Each row below holds a small network's activations on one input, seen along a few directions.
Each table varies a few parts of the input and shows all the possible inputs, shuffled.
A made-up example of a description, with smaller parts first: one of 3 separate values, together with either a single point or one of 11 places along a line or (one of 5 places around a ring, together with one of 6 places along a line).
Shared parts are said once, and a part with two or three values counts as separate values.
In the rows, 128 means zero.

Other details of the inputs shift rows strongly along two fixed directions, in all tables alike. That doesn't count.

Table:
row 1: [116,111,141,109,132,116,124,145,156,132,150]
row 2: [141,121,152,127,143,89,133,139,118,130,119]
row 3: [142,173,73,171,119,177,123,163,91,189,129]
row 4: [113,142,154,97,118,144,137,129,138,110,100]
row 5: [104,101,156,140,110,124,95,126,145,115,127]
row 6: [121,100,153,117,127,115,132,136,144,138,156]
row 7: [121,124,136,105,132,104,121,115,99,136,127]
row 8: [128,134,146,98,136,148,118,114,136,114,118]
row 9: [165,153,76,178,105,182,126,173,126,167,150]
row 10: [136,122,159,107,131,146,125,102,125,121,124]
row 11: [74,108,21,201,182,113,238,36,116,52,145]
row 12: [128,136,130,108,139,97,117,135,126,126,111]
row 13: [136,134,139,118,150,91,125,150,131,123,113]
row 14: [121,128,166,105,112,142,145,117,124,117,107]
row 15: [135,125,115,142,131,109,140,122,111,136,117]
row 16: [145,117,151,119,126,119,122,128,132,114,160]
row 17: [149,122,151,116,120,123,119,108,141,119,138]
row 18: [142,134,137,106,125,124,111,119,153,114,132]
row 19: [98,110,145,133,115,126,88,135,155,109,121]
row 20: [145,165,63,165,107,172,121,167,94,196,115]
Description of these inputs: one of 2 separate values, together with either a single point or one of 4 places along a line or one of 5 places along a line.
- Changing only the choice among 2 separate values turns row 5 into row 19. The same change can be made to row 10. Which row results? => row 8

Table:
row 21: [115,124,118,144,122,130,121,134,125,133,134]
row 22: [148,135,121,135,127,133,138,129,128,127,132]
row 23: [134,128,120,138,132,117,141,137,115,140,120]
row 24: [100,110,169,61,171,64,136,86,153,52,139]
row 25: [129,124,132,140,117,141,142,124,126,135,123]
row 26: [132,137,112,135,133,121,132,143,133,133,134]
row 27: [134,139,187,73,126,97,87,161,115,156,121]
row 28: [131,138,109,128,135,132,128,128,123,136,132]
row 29: [119,137,118,140,122,140,119,127,127,123,102]
row 30: [144,131,117,135,125,129,131,122,120,133,131]
row 31: [78,88,86,145,169,89,193,68,169,35,145]
row 32: [124,128,126,137,119,148,128,118,122,131,130]
row 33: [148,129,187,80,124,95,75,154,122,149,131]
row 34: [128,134,107,135,133,118,126,135,126,138,133]
row 35: [118,127,123,130,123,143,139,130,124,135,126]
row 36: [130,115,121,148,124,130,122,132,137,134,136]
row 37: [139,123,128,142,119,145,134,129,143,126,135]
row 38: [126,118,127,146,124,130,137,135,127,137,125]
row 39: [125,139,112,132,137,131,128,127,113,135,127]
row 40: [121,121,115,141,122,131,122,135,136,134,138]
row 41: [133,128,116,145,132,117,127,133,113,136,127]
row 42: [125,117,124,151,124,129,122,130,126,133,131]
row 43: [134,139,118,131,132,138,132,119,109,134,126]
row 44: [129,124,130,146,118,140,127,119,124,131,130]
row 45: [124,129,128,131,119,149,143,122,124,135,124]
row 46: [117,127,119,136,122,143,124,126,122,130,133]
row 47: [123,136,110,139,134,117,125,135,115,138,128]
row 48: [134,121,126,143,118,141,127,121,135,131,134]
row 49: [139,132,124,133,128,129,146,126,111,137,119]
row 50: [129,139,119,135,120,145,127,136,146,118,109]
row 51: [134,128,126,132,119,153,136,127,141,125,135]
row 52: [139,132,120,139,127,128,132,121,109,132,126]
row 53: [107,109,175,59,168,69,141,76,151,48,138]
row 54: [134,138,122,125,133,138,146,123,113,138,120]
row 55: [138,143,191,65,128,111,87,155,113,156,121]
row 56: [129,126,122,134,119,149,129,120,133,131,134]
row 57: [135,129,194,70,113,122,69,152,130,147,136]
row 58: [143,130,118,141,132,121,134,140,132,132,133]
row 59: [125,135,114,136,120,141,119,129,137,124,107]
row 60: [135,117,124,147,125,134,129,139,146,130,137]
row 61: [129,127,120,132,122,148,131,136,140,126,137]
row 62: [120,138,122,134,122,141,133,132,129,127,95]
row 63: [139,138,114,127,130,138,132,120,120,134,131]
row 64: [116,125,121,138,122,131,135,139,126,139,127]
- Describe the family of inputs behind these rows. => one of 4 places along a line, together with either a single point or (one of 2 separate values, together with one of 5 places around a ring)
- Changing only the place on the line of 4 turns row 61 into row 35. The same change can be made to row 50. Which row results? => row 62
- Changing only the place on the line of 4 turns row 48 into row 44. The same change can be made to row 63. Which row results? => row 43

Table:
row 65: [191,176,85,165,113,187,162,179,97,200,127]
row 66: [118,126,75,199,87,222,173,121,159,122,96]
row 67: [122,141,25,194,132,159,157,153,170,125,132]
row 68: [78,116,196,47,165,27,97,104,90,100,99]
row 69: [152,152,40,175,126,185,186,99,118,141,135]
row 70: [157,166,87,169,90,226,107,162,116,181,138]
row 71: [163,133,237,112,39,197,22,217,125,234,109]
row 72: [66,140,13,173,187,105,228,58,107,60,80]
row 73: [174,138,176,114,117,120,111,178,90,197,147]
row 74: [126,94,226,59,147,34,80,115,138,86,135]
row 75: [95,102,69,152,187,73,213,39,165,5,120]
row 76: [96,86,204,55,152,34,71,139,176,82,157]
row 77: [143,132,172,120,92,162,59,161,110,179,157]
row 78: [110,90,187,59,158,62,126,67,132,79,159]
- Changing only one part turns row 65 into row 73. The same change can be made to row 72. Which row results? => row 68
- Describe the family of inputs behind these rows. => one of 2 separate values, together with either a single point or one of 6 places along a line
- Change only the choice among 2 separate values in row 75. List by row number the other rows that result. => row 74

Table:
row 79: [125,131,159,93,118,135,101,123,158,114,120]
row 80: [77,97,68,140,184,80,201,40,144,19,124]
row 81: [128,116,114,142,124,129,135,140,129,148,143]
row 82: [140,129,113,136,126,140,133,118,109,139,129]
row 83: [137,118,174,96,131,106,126,121,131,117,125]
row 84: [122,129,170,82,136,119,127,116,119,123,126]
row 85: [140,150,111,128,123,140,134,130,121,132,114]
row 86: [113,140,113,137,131,139,134,136,113,138,112]
row 87: [132,113,157,89,137,100,103,124,134,122,155]
row 88: [139,132,121,132,120,143,147,125,114,140,119]
row 89: [139,136,117,140,124,133,139,140,131,133,110]
row 90: [126,127,116,151,130,126,131,150,132,139,122]
row 91: [148,125,119,146,128,136,129,124,118,137,132]
row 92: [122,125,108,143,128,124,129,155,131,140,133]
row 93: [144,144,113,139,131,135,133,140,138,132,131]
row 94: [132,133,108,134,129,131,138,153,136,135,135]
row 95: [138,135,163,90,135,102,112,125,139,109,119]
row 96: [131,137,114,131,132,148,132,118,107,143,134]
row 97: [128,128,116,148,125,126,131,142,125,137,109]
row 98: [131,156,112,126,131,148,136,129,119,133,120]
row 99: [132,115,164,86,133,105,119,133,140,125,146]
row 100: [126,146,108,132,137,144,125,130,112,135,122]
row 101: [135,131,100,138,133,128,119,146,130,134,144]
row 102: [132,124,121,156,124,124,128,132,123,145,140]
row 103: [113,128,158,96,131,91,102,124,118,116,114]
row 104: [133,119,126,152,127,131,137,137,127,145,134]
row 105: [133,141,114,131,122,138,141,136,120,134,107]
row 106: [146,140,117,130,120,145,142,118,115,137,126]
row 107: [120,119,166,96,128,96,109,114,113,124,127]
row 108: [105,116,162,104,117,126,101,130,152,120,110]
row 109: [143,126,125,143,127,138,145,135,132,141,135]
row 110: [56,105,71,148,183,80,201,44,139,28,125]
row 111: [112,122,171,89,137,112,118,118,114,128,125]
row 112: [129,138,166,80,136,121,121,110,120,122,134]
row 113: [139,133,109,145,136,131,121,141,130,133,133]
row 114: [153,135,122,140,123,140,140,122,125,135,130]
row 115: [125,132,112,155,129,119,121,144,128,138,128]
row 116: [150,135,121,141,128,140,139,127,133,137,143]
row 117: [112,127,167,92,134,106,109,114,111,129,132]
row 118: [119,111,159,98,130,89,103,125,133,127,151]
row 119: [137,135,117,141,130,133,139,148,137,135,124]
row 120: [124,148,115,129,130,146,142,135,118,135,113]
row 121: [108,126,114,147,110,148,111,129,145,134,115]
row 122: [133,119,124,148,114,161,120,126,131,124,143]
row 123: [128,117,177,104,111,139,116,131,141,112,134]
row 124: [137,116,170,97,141,101,106,121,132,119,146]
row 125: [129,124,121,140,120,136,139,127,109,145,118]
row 126: [119,115,133,153,108,157,131,133,133,128,132]
row 127: [141,134,109,144,132,131,122,134,124,132,119]
row 128: [128,133,112,153,124,121,121,137,122,136,115]
row 129: [135,122,171,102,114,140,111,123,142,107,142]
row 130: [124,127,110,139,118,158,111,127,147,130,120]
row 131: [135,125,122,155,120,125,129,127,115,143,128]
row 132: [117,124,162,97,116,133,108,130,156,117,112]
row 133: [118,118,128,157,107,151,120,127,130,128,139]
row 134: [145,132,109,132,124,139,136,130,135,141,152]
row 135: [140,141,104,133,129,133,132,145,137,132,142]
row 136: [122,133,112,139,123,131,133,138,115,138,105]
row 137: [135,120,126,151,122,131,138,132,119,143,121]
row 138: [121,130,103,147,126,117,119,148,128,139,139]
- Changing only one part turns row 120 into row 86. The same change can be made to row 123. Which row results? => row 126
- Changing only one part turns row 87 into row 134. The same change can be made to row 91. Which row results? => row 114
- Describe the family of inputs behind these rows. => one of 2 separate values, together with one of 5 places around a ring, together with either a single point or one of 5 places along a line
- Which other rows agree with row 133 in the place on the ring of 5 and the choice among 2 separate values? List them by row number. => row 102, row 107, row 117, row 118, row 131
- Change only the place on the ring of 5 in row 111. List by row number the other rows that result. => row 84, row 96, row 112, row 117
- Change only the place on the line of 5 in row 100. List by row number the other rows that result. => row 80, row 101, row 113, row 127
